grid =
[-44.9  -5.3  21.0 -37.9 -27.8  10.7  10.4 -63.3  -0.8  28.9  64.1  16.8
 -24.4  29.8 -19.7 -79.9]
grid[-16]	-44.9
grid[-10]	10.4
grid[-12]	-27.8
grid[-14]	21.0
grid[-8]	-0.8
grid[-6]	64.1
grid[12]	-24.4
grid[14]	-19.7

B =
[[297 541 373 722 813 769 780 889 566 233 183 557 890 270]
 [629 646 692 354 275 308 304 233 633 669 697 642 226 648]
 [308 474 318 760 859 810 822 924 501 241 177 491 929 279]
 [366 549 426 656 715 685 693 765 566 322 285 561 765 347]
 [432 716 625 479 477 477 480 517 719 422 435 720 508 428]
 [369 961 809 360 342 353 356 429 958 364 424 961 407 366]
 [476 446 404 632 659 642 647 659 458 453 410 456 663 467]]
B[-7, 0] -> 297
B[6, -5] -> 453
B[0, 2] -> 373
B[:, 5] -> [769, 308, 810, 685, 477, 353, 642]
B[-3] -> [432, 716, 625, 479, 477, 477, 480, 517, 719, 422, 435, 720, 508, 428]
B[-3, -13] -> 716
B[-2, -14] -> 369
B[3, 4] -> 715
B[-5, 5] -> 810
B[:, 12] -> [890, 226, 929, 765, 508, 407, 663]
B[:, -8] -> [780, 304, 822, 693, 480, 356, 647]
B[2, -12] -> 318
B[0, -4] -> 183
B[6, 10] -> 410
B[4, -1] -> 428
B[4, -8] -> 480
B[2, 13] -> 279
B[1, 0] -> 629
B[6, -9] -> 642
B[:, -1] -> [270, 648, 279, 347, 428, 366, 467]
B[-3, -4] -> 435
B[-6] -> [629, 646, 692, 354, 275, 308, 304, 233, 633, 669, 697, 642, 226, 648]
B[2, -3] -> 491
B[-4] -> [366, 549, 426, 656, 715, 685, 693, 765, 566, 322, 285, 561, 765, 347]
B[0, -6] -> 566
B[-2, -12] -> 809
B[-6, 1] -> 646
B[-5, -8] -> 822
B[5, 3] -> 360
B[-2, 13] -> 366
B[3, -8] -> 693
B[6, 4] -> 659

data =
3.3,-8.1,12.6,0.2,-18.3,-36.6,-13.2,8.5,-0.5,-41.5,-10.9,-0.1,2.1,-4.4
3.8,7.9,53.2,1.7,9.1,-52.0,3.0,11.3,-30.3,-49.8,-21.5,-6.6,22.7,-10.7
12.7,-19.1,34.3,9.3,-30.8,-52.3,-47.0,24.5,11.3,-28.7,-2.9,10.7,-3.7,1.1
-2.2,-21.0,-2.4,-21.6,-10.7,-24.6,-17.4,-22.4,14.2,-43.7,-10.8,8.5,-3.1,-17.0
-40.7,-63.7,-2.6,-18.0,4.9,-14.2,-11.2,78.7,20.5,55.0,-36.2,-11.3,42.3,34.3
63.1,-24.7,12.3,13.2,24.2,61.8,-5.9,8.7,28.9,-9.9,-30.9,-4.3,30.0,11.3
15.6,-22.2,39.5,12.5,-33.2,-55.1,-58.6,27.3,14.1,-25.5,0.6,14.5,-5.4,1.5
-1.6,-8.7,13.0,-9.1,0.6,7.5,17.8,-19.9,31.5,-8.1,36.8,20.0,-1.5,-8.4
0.6,6.7,7.1,-1.7,4.9,0.7,42.6,-34.4,40.0,-0.7,44.5,-0.9,-7.1,2.0
0.7,0.8,5.0,8.7,-19.4,-24.8,-2.9,13.1,-0.7,-33.0,-12.9,-4.4,-1.3,4.2
-3.2,29.0,-18.5,-1.6,-24.6,56.1,1.5,23.5,-11.5,35.0,-5.6,-37.8,18.8,-12.1
-8.6,0.5,-9.5,-20.1,2.5,-19.6,-17.8,-27.2,11.9,-28.1,-20.7,-3.5,-10.6,-14.7
-8.0,1.7,-8.2,1.0,-0.2,-7.2,-6.8,-35.6,6.3,2.7,-1.6,-11.1,-25.4,-7.2
-1.0,6.4,-3.4,13.7,-10.2,-21.4,1.3,13.5,-11.1,-28.8,-15.1,-4.1,-2.6,3.5
data[0][0] => 3.3
data[9][0] => 0.7
data[3] => [-2.2, -21.0, -2.4, -21.6, -10.7, -24.6, -17.4, -22.4, 14.2, -43.7, -10.8, 8.5, -3.1, -17.0]
data[5][3] => 13.2
data[2][9] => -28.7
data[10][4] => -24.6
data[:, 0] => [3.3, 3.8, 12.7, -2.2, -40.7, 63.1, 15.6, -1.6, 0.6, 0.7, -3.2, -8.6, -8.0, -1.0]
data[1][13] => -10.7
data[6][11] => 14.5
data[6][13] => 1.5
data[7] => [-1.6, -8.7, 13.0, -9.1, 0.6, 7.5, 17.8, -19.9, 31.5, -8.1, 36.8, 20.0, -1.5, -8.4]
data[3][0] => -2.2
data[10][8] => -11.5
data[13][6] => 1.3
data[11][11] => -3.5
data[7][5] => 7.5
data[8] => [0.6, 6.7, 7.1, -1.7, 4.9, 0.7, 42.6, -34.4, 40.0, -0.7, 44.5, -0.9, -7.1, 2.0]
data[3][4] => -10.7
data[11][5] => -19.6
data[8][10] => 44.5
data[4][8] => 20.5
data[11][7] => -27.2
data[1] => [3.8, 7.9, 53.2, 1.7, 9.1, -52.0, 3.0, 11.3, -30.3, -49.8, -21.5, -6.6, 22.7, -10.7]
data[5][11] => -4.3
data[2][12] => -3.7
data[:, 6] => [-13.2, 3.0, -47.0, -17.4, -11.2, -5.9, -58.6, 17.8, 42.6, -2.9, 1.5, -17.8, -6.8, 1.3]
data[10][10] => -5.6
data[13] => [-1.0, 6.4, -3.4, 13.7, -10.2, -21.4, 1.3, 13.5, -11.1, -28.8, -15.1, -4.1, -2.6, 3.5]
data[4][6] => -11.2
data[1][12] => 22.7
data[9][6] => -2.9
data[0][7] => 8.5
data[11][2] => -9.5
data[:, 8] => [-0.5, -30.3, 11.3, 14.2, 20.5, 28.9, 14.1, 31.5, 40.0, -0.7, -11.5, 11.9, 6.3, -11.1]

a =
4	4	6	6	6	3	4	5	3	5	4
3	5	6	5	5	3	4	5	4	6	5
5	4	3	5	3	8	4	5	4	6	5
3	6	5	5	5	3	4	5	3	5	5
2	7	5	6	3	4	2	5	4	4	7
4	5	5	7	5	3	4	5	3	5	4
4	4	3	6	4	6	2	6	4	5	5
3	4	4	6	6	3	5	6	3	5	4
2	2	4	5	7	6	2	3	3	5	5
4	5	5	6	5	3	5	5	3	6	4
6	4	3	5	4	6	2	3	6	7	5
3	4	6	6	1	8	4	3	3	5	4
3	4	5	6	5	2	4	5	3	4	4
a[0, 0] -> 4
a[7, 2] -> 4
a[0, 5] -> 3
a[7, 7] -> 6
a[2, 7] -> 5
a[11, 2] -> 6
a[1] -> [3, 5, 6, 5, 5, 3, 4, 5, 4, 6, 5]
a[8, 4] -> 7
a[8, 10] -> 5
a[0, 9] -> 5
a[6, 10] -> 5
a[10, 0] -> 6
a[2, 2] -> 3
a[10] -> [6, 4, 3, 5, 4, 6, 2, 3, 6, 7, 5]
a[4, 10] -> 7
a[10, 6] -> 2
a[3, 6] -> 4
a[1, 3] -> 5
a[:, 0] -> [4, 3, 5, 3, 2, 4, 4, 3, 2, 4, 6, 3, 3]
a[0, 4] -> 6
a[11, 7] -> 3
a[5, 1] -> 5
a[7] -> [3, 4, 4, 6, 6, 3, 5, 6, 3, 5, 4]
a[3, 5] -> 3
a[2, 5] -> 8
a[12, 5] -> 2
a[10, 9] -> 7
a[4, 4] -> 3
a[2, 3] -> 5
a[11, 1] -> 4
a[6, 4] -> 4
a[3, 8] -> 3
a[12, 0] -> 3
a[:, 7] -> [5, 5, 5, 5, 5, 5, 6, 6, 3, 5, 3, 3, 5]

M =
[[3 4 3 2 3 5 4 4 3 5 5 2]
 [2 7 5 5 1 8 6 7 3 8 5 6]
 [2 7 4 6 2 8 6 7 2 8 5 6]
 [4 7 7 7 4 6 7 7 4 5 5 7]
 [3 7 6 7 3 7 7 7 3 7 5 7]
 [7 6 6 3 7 5 6 6 7 2 4 3]
 [7 6 6 3 7 4 7 6 7 2 5 3]]
M[-7,-12] = 3
M[6] = [7, 6, 6, 3, 7, 4, 7, 6, 7, 2, 5, 3]
M[:, -11] = [4, 7, 7, 7, 7, 6, 6]
M[1,-9] = 5
M[-5,-12] = 2
M[4,2] = 6
M[:, 9] = [5, 8, 8, 5, 7, 2, 2]
M[-5,2] = 4
M[-7,-5] = 4
M[-1,7] = 6
M[-3,8] = 3
M[2,-7] = 8
M[5,9] = 2
M[-7] = [3, 4, 3, 2, 3, 5, 4, 4, 3, 5, 5, 2]
M[5,-6] = 6
M[1,-7] = 8
M[1,2] = 5
M[3,9] = 5
M[2,-2] = 5
M[1,-6] = 6
M[:, 5] = [5, 8, 8, 6, 7, 5, 4]
M[5,-5] = 6
M[-3,-5] = 7
M[6,-4] = 7
M[6,-2] = 5
M[-5,11] = 6
M[1,9] = 8
M[-6,7] = 7
M[5,8] = 7

X =
[-33.8 -64.3 -59.5 67.0 -18.4 39.7 -31.5 27.6 -24.3]
[6.8 30.4 59.7 -48.0 44.9 -3.0 45.4 -65.9 35.6]
[41.1 63.9 6.4 -52.1 23.8 -47.8 13.2 7.6 16.2]
X[0][0] -> -33.8
X[0][5] -> 39.7
X[1] -> [6.8, 30.4, 59.7, -48.0, 44.9, -3.0, 45.4, -65.9, 35.6]
X[1][4] -> 44.9
X[:, 1] -> [-64.3, 30.4, 63.9]
X[0][8] -> -24.3
X[2] -> [41.1, 63.9, 6.4, -52.1, 23.8, -47.8, 13.2, 7.6, 16.2]
X[2][1] -> 63.9
X[2][3] -> -52.1
X[0][2] -> -59.5
X[:, 2] -> [-59.5, 59.7, 6.4]
X[2][6] -> 13.2
X[:, 4] -> [-18.4, 44.9, 23.8]
X[2][0] -> 41.1
X[0][1] -> -64.3
X[2][2] -> 6.4
X[1][6] -> 45.4
